Q_652: [   0   20  -20   23 -109   -6    0]
Q_197: [ -10   23  -19   23 -114   -2    9]
Q_448: [ -1  20  29 -43 -36  -7 -17]
[   0   20  -21   22 -110   -6    0] : Q_652
diff Q_448: [  0  20  29 -43 -36  -7 -17] : 0, [-1]
tail: [-19  23] : [-114   -2    9]
tail: [-1 20] : [ 29 -43 -36  -7 -17]
diff Q_652: [   1   20  -20   23 -109   -6    0] : 0, [0]

Q_197: [ 15 -23 -27 -24 -15  13  26  16  11  55  10   9  23 -28 -41 -15 -23]
Q_697: [ -4  -2 -17 -23 -15   7   4  35 -17 -34  36  -8 -33  27 -29  25 -11]
Q_322: [  2  71  -3   0   3  28 -68  15  -8   9  -3  -8 -45  32 -31  20 -31]
Q_448: [  6 -25 -36  -7 -21   0  -4 -27  18  49 -31   9  32 -30  11 -25   0]
Q_83: [  1 -29 -27 -10  10   7  31  39 -10 -11 -23  11  19 -27 -39  14 -14]
Q_652: [ -3  12 -19  -2  16  15 -10  39 -16 -24  34  -8 -40  31 -38  28 -20]
Q_632: [ 17  21 -12 -22 -26  20 -19  -6  20  84 -24  10  22 -30 -31 -24 -30]
Q_443: [ 12  17   5 -11 -24   6 -16 -22  18  58 -32   9  25 -28   0 -24 -10]
Q_229: [  6 -25 -35 -16   4  14  28  41  -6  10  39   1  -9   2 -53  10 -23]
Q_526: [ 21  28 -17 -27 -29  27 -26   0  20  95 -23  11  19 -28 -43 -22 -39]
Q_538: [ 15 -23 -27 -24 -15  13 -70  16  11  55  10   9  23 -28 -41 -15 -23]
tail: [  6 -25 -35] : [-16   4  14  28  41  -6  10  39   1  -9   2 -53  10 -23]
tail: [  6 -16 -22] : [ 18  58 -32   9  25 -28   0 -24 -10]
tail: [-23  11  19 -28] : [-43 -22 -39]
diff Q_229: [  6 -25 -35 -16   4  14  28  41  -6   9  39   1  -9   2 -53  10 -23] : 9, [10]
[  1 -29 -27 -12  10   9  31  40 -11 -10 -24  11  18 -26 -39  15 -14] : Q_83
diff Q_197: [ 15 -23 -27 -24 -15  13  26  16  10  55  10   9  23 -28 -41 -15 -23] : 8, [11]

Q_197: [-104   87  -59   16  -83  -13  -65  -12   87]
Q_229: [  3   7   3 -24 -15 -16   3 -14  -9]
Q_443: [ -10   22   99  101  -87   97   94 -101  -75]
Q_448: [  0   9   4 -21   4  11  -1  -1 -13]
Q_83: [15 41 26 -8  3  1 16 33  6]
Q_538: [  3   7   3 -24 -15  21  43  -4 -89]
tail: [ 22  99 101 -87] : [  97   94 -101  -75]
[15 41 26 -8  3  1 16 33  6] : Q_83
[  0   9   5 -21   4  11  -1  -1 -13] : Q_448
diff Q_538: [  3   7   3 -24 -15  21  42  -4 -89] : 6, [43]

Q_697: [-74 100 -53  94  43 -80 -77]
Q_229: [ 73 -50  64 -48 -41  72  69]
Q_652: [ 5 16 12 18 25  7  8]
Q_452: [ 7 15 11 29 72 21 26]
Q_443: [ 34 -17  35  -5  52  47  50]
Q_448: [17  2 23  7 26 22 23]
Q_526: [16  4 19 17 63 29 32]
Q_322: [-10  33  -3  42  64  -1   3]
Q_538: [ 54 -35  50 -30  -5  58  57]
Q_83: [ 81 -64  72 -46  39  99 101]
Q_197: [ 68 -52  65 -47 -11  72  71]
[ 64 -52  65 -48 -11  73  71] : Q_197
[-8 34 -3 41 68  0  5] : Q_322
tail: [ 54 -35] : [ 50 -30  -5  58  57]

Q_229: [ 98 -13 -12 -58  12  10  46  70]
Q_652: [ 50 -12  -2  21  12  10  46 -26]
Q_538: [ 50 -12  -2  21 -17 -14 -13  18]
diff Q_538: [ 50 -12  -1  21 -17 -14 -13  18] : 2, [-2]
diff Q_538: [ 50 -12  -2  20 -17 -14 -13  18] : 3, [21]
[ 50 -12  -2  21  12  10  46 -26] : Q_652

Q_322: [-65 -62 -44 -64]
Q_526: [-69  -8 -30 -62]
Q_697: [85 73 16 75]
Q_538: [-77 -74 -16 -60]
Q_443: [37  6 72 21]
Q_652: [-68 -91  45 -75]
Q_632: [ 75  69 -19  67]
Q_83: [-13  70 -71  49]
Q_229: [-16 -74 -16 -60]
diff Q_632: [ 75  69 -18  67] : 2, [-19]
tail: [ 6 72] : [21]
[37  6 72 21] : Q_443
diff Q_538: [-77 -74 -16 -61] : 3, [-60]
diff Q_229: [-16 -74 -16 -61] : 3, [-60]
diff Q_538: [-77 -74 -16 -59] : 3, [-60]

